Each row below holds a small network's activations on one input, seen along a few directions.
Each table varies a few parts of the input and shows all the possible inputs, shuffled.
Descriptions start from the smaller parts, as in this example, which fits no table here: one of 4 places along a line, together with either a single point or one of 9 places along a line or (one of 2 separate values, together with one of 8 places around a ring).
Shared parts are said once, and a part with two or three values counts as separate values.

Other details of the inputs vary at random and push rows far along two fixed directions, the same in every table; ignore that.

A family of inputs:
r1: [ -4 -17   1 -11  -8  -5  15   5   6  -4  -8  42]
r2: [ 54  48  53  -9  22 -29 -20 -16 -24   4  -5 -31]
r3: [-23 -36 -21 -30  -3  15  18  15  23  23 -11  25]
r4: [ 51  43  47   7   8 -26 -19 -26 -17 -18  -1 -14]
r5: [ 37  31  30 -17  25 -16 -20 -11 -17  -4   8 -29]
r6: [-14  -4 -32  34  -6  23   2  21  -9 -16  14 -32]
r7: [ 12  24  -8  21   1  16  -5   2  -5   0   0 -45]
r8: [-12 -26 -27 -26   0  -8   6 -16   0  22  -7  21]
r9: [ 19   2  33 -24   6 -13  -7 -21  10  -2   2  27]
r10: [-27 -36 -13  -7 -15   3  21  17  14  -2 -12  49]
r11: [ 37  45  58   6  16 -24 -31 -28 -12  -5   6 -20]
r12: [ 48  48  54 -10  29 -21 -26 -28 -17   4  14 -36]
r13: [  0   2  34 -19  12 -21  -9  -5  -6   4   6  33]
r14: [  2   0 -17  31 -10  22  -3  -2   4 -26  10 -35]
r15: [  2 -17  -7 -26   2 -21   3 -19 -16  23  -3  22]
r16: [-16 -11 -27  26  -7  26   0  10  11  -6  10 -29]
r17: [ 40  41  49  -7  25 -28 -12 -12 -27   3   6 -18]
r18: [ -9 -17   8 -13 -11  -1   3  -2  20   3 -15  37]
r19: [-19 -17   7 -18  -6  -8   5   7   4  -3   3  39]
r20: [ -1  -2  14 -29  12  -9   4   7  -6  16   1  25]
r21: [-21 -10 -36  39 -20  23  16  20  -2 -23   5 -20]
r22: [-15  -4 -30  19  -5  25   4  11  10  -2  11 -33]
r23: [ 33  28  26  -7  11  -9 -15  -9  -8   7  -5 -28]
r24: [-23 -18   5 -18 -14   0   6   1  25   9 -13  42]
r25: [  8   9 -13  38 -14  13   0   5  -4 -25  -4 -29]
r26: [ -4 -16 -16 -14  -7 -15   9 -17  -2  29 -19  22]
r27: [-10  -3  20  -8   1 -10   2   0   8  10 -11  34]
r28: [-16  -3 -32  39 -13  23   6  21   3  -7  -4 -28]
r29: [ -2  10 -14  15   1   7  -2  15 -13  -8  15 -28]
r30: [-36 -32 -11  -4  -7   5  20  18  14   8  -8  46]
r31: [-13  -5   7 -17  -1  -9   8  10  11  19 -14  27]
r32: [  0  -1 -31  31 -21  28   5   4   8 -19  -4 -23]
r33: [  9  21 -12  13  12  13  -7   4 -11 -10  12 -44]
r34: [ -7  -4  20 -25  14 -14 -11  -2   8   7   3  27]
r35: [-11   5 -20  23  -6  15  -4   4   0 -27  14 -26]
r36: [ -8  -5  14 -19   5 -16   8  10   2  16  -4  28]
r37: [ -1 -15 -13 -19  -7 -12   2 -24   3  32 -16  18]
r38: [-10   4 -37  31  -8  29  14  22  -1  -2  -7 -36]
r39: [ -6  11 -15  30   3  16 -10   2  -6 -23  16 -36]
r40: [  6  -5  21 -31   8 -13  -4 -12   9  -6   0  41]
r41: [-18 -19   8 -18  -6   0   4  -4  21   4   1  32]
r42: [ 10   7 -22  24  -1  15  10  18 -16  -9   1 -44]
r43: [-10 -20 -59  23 -16  22   9 -12  -2   8   2 -36]
r44: [  2   8  27 -33  17 -21 -11  -5   4  10   5  19]
r45: [ -5  -6 -25  31 -12  19   3  13  -9 -30  12 -21]
r46: [-11 -23  -8 -32   3   1  14  19   1  17  -6  28]
r47: [-15  -6 -32  39  -8  20  10  23  -5 -12   6 -28]
r48: [ -4 -22 -15 -17  -3 -19  13 -15  -9  26 -11  26]
r49: [-24 -36 -20 -17 -13  10  20  15  12  -3  -5  51]
r50: [ -3  10 -10  30 -14   9   2   6  -1 -17  -2 -19]
r51: [ -5   1  20 -26   3 -11  -3  -1  15  23 -10  26]
r52: [-11 -10  21 -22   2  -9  -4   0  19  21 -11  36]
r53: [  8  10  -8  24  -1  11 -12  -3  -7 -33  13 -32]
r54: [ 35  38  56   1  23 -22 -30 -33 -11  -7  18 -21]
Description of these inputs: one of 6 places around a ring, together with either a single point or one of 8 places along a line.
The inputs of r2 and r42 match in every part but the place on the ring of 6. If r28 is changed in the same way as r2 into r42, which row does it become?
Answer: r47
Change only the place on the line of 8 in r19. List by row number the other rows that result.
Answer: r6, r13, r20, r29, r45, r46, r49

A family of inputs:
r55: [  9 -14  -6 -28  -3 -10   8   3  -2  20 -19  23]
r56: [ -2 -18  -1 -26   6  -2   7 -11   7  26   6  21]
r57: [ 19  14  23  12   3 -11 -23 -23  -5 -16  11  -2]
r58: [ 33  13   8 -17   9 -13 -18 -18 -15  -1   5 -17]
r59: [ -8 -15  13  -5  -4  -5  -6 -11  20  -1  -8  33]
r60: [ 10  18  24   1  17 -14 -10   4  -8 -17  15  -5]
r61: [ 14   0 -38  15  -1   8   0   0 -20 -15   5 -46]
r62: [  4  13 -20  36 -13  14   5   6 -17 -26  10 -37]
r63: [-12  -6  17 -15   3  -6   7  22  11   8  -7  38]
r64: [-10  -8  14 -19  -5  -1   2  -3  19   0  -4  27]
r65: [ -5   7 -13  34   0  34  -5  22   2 -25  11 -49]
r66: [ -8   0   1 -27   9  -1   1 -11  13  22 -12  20]
r67: [ 13  22   4  -7  14  -3 -13 -20 -11   7   6 -12]
r68: [ 20  15  24   5  -1  -8 -17 -23  -8 -17  12  -5]
r69: [-10  -2  21 -17   8  -1  -3  13  21   0   1  26]
r70: [ 15  26  32   6  12  -7 -11   8   3  -9   3 -11]
r71: [ -2   2 -29  56 -17  25  -1   3   4 -25  -2 -39]
r72: [-17 -11   5 -18   1 -11   6   5   9  -5   2  35]
r73: [-35 -17 -36  12 -17  30  13  24  26 -11  -1   2]
r74: [-32 -28 -40  13 -17  20  21  15   8 -16   3   5]
r75: [ 30  13   7 -13   7  -8 -14 -14  -6  -1  -4 -23]
r76: [  9  10   8  -7  11 -24 -15 -16 -18  12   6 -22]
r77: [ 21  16  23   9  -2 -15  -7 -17 -18 -15   4  -2]
r78: [-30 -15 -45   3  -8  27  21  12  17  18 -19   3]
r79: [ 13  15  12  -2   3 -20 -12  -8 -15  23  -5 -20]
r80: [ 25  14  16  -2  11  -8   1 -17  -4  18   0 -20]
r81: [-15  -4   7 -11  -5  -1   8  11  20   2  -9  27]
r82: [ 25  21  34   7   0 -13 -12 -21  -3 -11  -3  -7]
r83: [ 19  21  37   1  17 -11 -11   5 -21 -11  10  -9]
r84: [ -3  14 -45  32  -1  22   8   4 -21  -4   1 -44]
r85: [-21 -33 -45   5  -4  18  26   6   2  13   6  -5]
r86: [ -9 -10  21 -15   5   1   6  22   4   7  -7  28]
r87: [ 26  12  12  -3  12 -14   2 -16 -21  16   8 -15]
r88: [ 32  14   7 -10   5 -10  -8 -11  -7   4 -11 -21]
r89: [-11 -29 -52  -3 -14  14  20  17  -5   5 -12   3]
r90: [ 10  14  14  -7   7 -14 -20 -15  -3  17   1 -25]
r91: [  0 -17   0 -19   1  -5  18  -2   3  34  -9  23]
r92: [ -6 -19  -4 -21   3   4  12  -7  17  26  -2  15]
r93: [-30 -15 -36  18 -21  24  21  31  12  -6  -6   7]
r94: [  3   5 -23  53 -17  17  -2   4  -8 -22   0 -33]
r95: [-13  -5   9 -20  -2  -3  -2   3  14  -2   6  33]
r96: [-31 -28 -42  -1 -12  15   2   9   8  19   2  -5]
r97: [-15 -14  -4 -18  -3 -10   1   1  12  34 -16  10]
r98: [ -9  -1 -16  29   4  22   1  21 -11 -27  16 -37]
r99: [-12 -14  -3 -22   1 -20   2  -1  -7  32  -8  19]
r100: [ 18  27   7  -1  11  -8  -5 -12 -15  14  -8 -13]
r101: [-13 -21   1  -9  -7  -7   7  -8   5  -8  -2  32]
r102: [ -4 -14  12  -4  -3 -16   1  -8   0   1  -8  43]
r103: [ -3  15 -26  38 -10  16   4  16 -13 -26  11 -35]
r104: [  1  12 -20  39 -15  24   5   8   1 -24   2 -45]
r105: [ 23  18  27  11  -5 -12  -7 -15 -11 -11  -2  -4]
r106: [ -8  -8  28 -18   8   1   3  16  14   6  -9  25]
r107: [ 15  24  28   1  14  -5 -20   2  -3 -15  20  -9]
r108: [ -5  -6  13 -14  -9  -7  10   4   6   5  -9  32]
r109: [-10 -19   7  -4   0 -15   0 -11   6  -6  -3  38]
r110: [ 15  17  33  -3  16   0 -19   1  -9 -14  18 -12]
r111: [-29 -29 -32  13 -23  28  13   8  24  -9  -6  11]
r112: [-12  -7  -8 -26  12  -9   7 -10  -2  18  -7  25]
r113: [ 19  20  23   0   1  -7 -15 -16  -7 -17  15 -10]
r114: [-11  -5  13 -14   6  -9   6  19   3   2   1  35]
What is each input in this table made of?
Answer: one of 6 places around a ring, together with either one of 4 separate values or one of 6 places along a line
The inputs of r99 and r97 match in every part but the place on the ring of 6. If r89 is changed in the same way as r99 into r97, which row does it become?
Answer: r88
The inputs of r68 and r101 match in every part but the place on the ring of 6. If r67 is changed in the same way as r68 into r101, which row does it become?
Answer: r112
Change only the place on the line of 6 in r95. List by row number the other rows that result.
Answer: r57, r68, r107, r110, r113
Change only the place on the ring of 6 in r95. List by row number the other rows that result.
Answer: r72, r73, r81, r93, r103
List by row number the other rows that have the place on the ring of 6 in common with r66.
Answer: r59, r64, r65, r69, r73, r75, r90, r92, r111
